Each row has a name. Each question is about the rows just above it. Places in a row count from 1.

Columns, left to right: D V X A J B
[136 133 158 102 161  53]  kav
[166 101  93  94 120 102]  nav
[166 101 177 156 120 102]  norel
[151 113 156 101 131 137]  Lim
[131 108 104 160  68 103]  novam
[136 133 158 102 161 124]  tezim
Among the named rows, does one hold [101 177] next to each other, in this order? | yes
How many entries does [131 108 104 160] have? | 4
Which entry of nav is missing from [102 101 166  93 120]? | [94]
tezim without one entry, shuffled: [161 124 136 158 102]. Gone: | [133]
Is [131 108 104] printed in one of the named rows, side by side and in this order? | yes

Columns, left to right: Y G P C U Q F K T
[126 127 129 159 127 124 124 125 128] : Zezif
[140 130 127 198 130 123 159 132 128] : Zab
[126 127 127 156 126 124 125 126 129] : Rofa
[140 130 127 198 130 197 159 131 128] : luga
[134 127 127 156 126 124 125 126 129] : seru
[140 128 131 174 132 123 193 129 128] : gaf
[123 129 129 142 125 122 130 131 130] : paseg
Count the entries of [140 128 131 174 132 123 193 129]: | 8
gaf without one entry, shuffled: [131 128 140 123 193 129 132 128]. Gone: | [174]
Where does [140 130 127 198 130 197 159 132 128] differ from luga, and what was there? | 8, [131]
One entry of Zezif was changed: [126 127 129 158 127 124 124 125 128]. Where, and from what? | 4, [159]
Which column holds [140 126 140 134 140 123] top down? | Y
Which entry of luga is missing from [130 197 127 128 140 159 131 130]? | [198]

Columns, left to right: N R H S E M Z L
[104  66 103 184 187 158 129  73]  vano
[ 79 131 158 185 192 186  76 184]  fep
[ 86 178  69 173 188 190  93  63]  fol
[ 73  70  66  73 170 195  81  73]  zek
[159  79 177 104 186 189  59 158]  Rubid
[180  74 174 187  79 189  68  70]  Res
[131  68  70 102 181  63  68  68]  Kib
[122  56  68 170 116 189 110  59]  Mige
[ 68 179 179 180  69  64  67  74]  falim
[ 64  68 185 182  65 103 193 185]  nilel
Shuffled Rubid with one entry gone: [177 159  59 189  79 186 104], missing | [158]
Among the named rows, does one hold [110 189 116 170] next to each other, in this order? | no
Does one of the named rows hold [ 59 189 186] side by side, in this order? | no
Count the entries of [159  79 177 104]: | 4
Count the entries of [ 64  68 185 182  65]: | 5
fep without one entry, shuffled: [192 158 131  76 186 184  79]. Gone: | [185]

Columns, left to right: gesul palu rezaz Vebe gefe zirad kitup Selu Vuva Guze
[154 122 134 174 162 109 138 176 160 134] = guvur
[117 138 112  76 137 137  92  61 101 129] = zud
[111 150  87  96 142 144  76  46  79 142] = mef
[119 138 112  76 137 137  92  61 100 129] = Zevug
[124 120 148  63 121 130 125  94 132 111] = Ruv
[105 135 120 181  70 146 158 166 109 135] = sot
Which entry of Ruv is missing from [125 120  94 132  63 124 121 111 130]? | [148]
[174  76  96  76] is in which column, read top down? | Vebe
Among the named rows, does one hold [122 134] next to each other, in this order? | yes
Is [111 150] printed in one of the named rows, side by side and in this order? | yes
Which column holds [138 150] top down? | palu

Columns, left to right: Lale Las goga geluz dimab
[192 104 144  72  76] : Rekid
[ 56 104 144  72  76] : tikif
[192 200  48 170 169] : Deza
Which column holds this, read top down? [ 76 169] | dimab
Which entry of Rekid is missing from [ 76 192 144 104]? | [72]

Columns, left to right: zelog netun fafet ril Gonu par Tanul
[137 161  99 121 110 119 157]  zoke
[159 189 141  57 112 137 144]  Badat
[184 201  57 191  59  81 192]  faroz
[181 140 188 109  86  76 187]  seko
[190 192 148  55 103 151 181]  kelam
[153 160 103  81  86 115 115]  bul
[150 138 194  93 128 104 130]  nitab
[142 107 125  86  65  90 178]  bog
[192 172  72 106 108 136 180]  zelit
[109 103 154 155 113 115 163]  sapu
[161 199  84 145  80 153 100]  pusa
[196 206  57  87  68  98  60]  Sok
How many entries does [159 189 141  57 112 137 144] have? | 7
Among the named rows, does one hold [181 140 188 109  86] next to each other, in this order? | yes
One entry of Sok was changed: [196 206  57  87  68  97  60]. Where, and from what? | 6, [98]

Columns, left to right: bab novu Tiv vafe Nufef Pek
[ 99 104  97  79 143 116] : kota
[115 104  95  88 145 119] : dapo
[ 39 102 107  43 137 103] : nep
Number of entries in [99]: | 1
Number of entries in [ 39 102 107  43]: | 4
Does one of the named rows hold [95 88] side by side, in this order? | yes
Among the named rows, does one hold [ 88 145 118] next to each other, in this order? | no
Among the named rows, does one hold [119 145  88  95] next to each other, in this order? | no
One entry of nep was changed: [ 39 102 107  43 136 103]. Where, and from what? | 5, [137]
Which column holds [119 103] top down? | Pek

Columns, left to right: Pafu nomu duz ged
[198 196 198 197] -> pari
[200 198 200 199] -> tomo
[196 196 197 194] -> zogap
Does one of the named rows hold [200 198 200 199] side by side, in this order? | yes
Which row holds [198 196 198 197]? | pari
Is [198 199] printed in one of the named rows, side by side and in this order? | no
Changed zogap: [196 196 198 194]. Place and old value: | 3, [197]
Among the named rows, does one hold [196 198 197] next to each other, in this order? | yes
Shuffled zogap with one entry gone: [194 196 196], missing | [197]

Columns, left to right: keva boka bop Nom Povo motil lita
[ 94 157  40  95 111 168 110] -> kame
[ 65 128  43 104 124 169 113] -> kebe
[107 168  38  92  97 166 105] -> zad
[ 73 137  40  99 120 168 112] -> Ref
Which entry of kame is missing from [111 168  40  95 157  94]? | [110]
Is [128  65] printed in one of the named rows, side by side and in this order? | no

Columns, left to right: taf Sinav fufe sim Dugiz petem Zuk Zogu Tif guvut
[217 217 214 216 216 218 217 217 216 215] = guku
[212 214 211 213 212 214 214 213 213 211] = Poso
[218 220 217 218 217 218 218 217 219 217] = Gar
[219 220 217 219 218 219 219 218 220 218] = Fam
[215 217 214 215 214 216 216 215 216 214] = Tet
[213 215 211 213 212 215 214 213 213 212] = raka
Does one of the named rows hold [218 217 219 217] side by side, in this order? | yes
Changed raka: [213 215 211 212 212 215 214 213 213 212]. Place and old value: | 4, [213]
Changed Tet: [215 217 213 215 214 216 216 215 216 214]. Place and old value: | 3, [214]

Columns, left to right: Vulor gamo soruz pufal movig
[ 82 129  81  47 157] = Sov
[176 157  56  76 105] = diz
[179 138  73  68 128] = duk
[ 64 139  79  64  65] = ponor
[182 131  74  63 135] = zov
[170 113  99  82 154] = fur
[164 114 107  59 157] = Mavi
[170 114  95  55 168] = dum
[189 147  68  70 120] = Rak
[176 136  75  57 144] = Rabe
Is [ 63 135] printed in one of the named rows, side by side and in this order? | yes
Which entry of diz is missing from [ 76 105  56 176]? | [157]
Is [137  75  57 144] printed in one of the named rows, side by side and in this order? | no
Does one of the named rows hold [ 59 157] side by side, in this order? | yes
Which entry of Sov is missing from [ 82  47 157 129]? | [81]
Does one of the named rows hold [57 76] side by side, in this order? | no
ponor without one entry, shuffled: [ 64  79  64 139]. Gone: | [65]

Columns, left to right: Loluf poza med Nopa fike dom
[ 87 114  45 165 145 213] : kevi
[125  81 141 169 183 116] : kibo
[102 146  73 117 154 155] : zalu
[151 101 152 160 168 130] : lage
[118 105 101 149 153 145] : zigu
[140 109 149 140 146 123] : tib
[126 140 131 122 126 124] : Feku
Shuffled zalu with one entry gone: [117 154  73 102 146], missing | [155]
Shuffled lage with one entry gone: [101 168 151 160 130], missing | [152]
Where does [ 87 114  45 165 144 213] differ from kevi, and what was there? | 5, [145]
Changed kibo: [125  81 141 169 184 116]. Place and old value: | 5, [183]

Columns, left to right: Dalu pog Saku tuga
[187 187 175 134] = ked
[ 61 107  68 122] = rese
[ 71  62  85 130] = Mev
[ 71  66  76 142] = Noruf
[ 71  66 109 142] = Kibur
Does one of the named rows hold [71 66 76] side by side, in this order? | yes
Count the entries of [71 66]: | 2

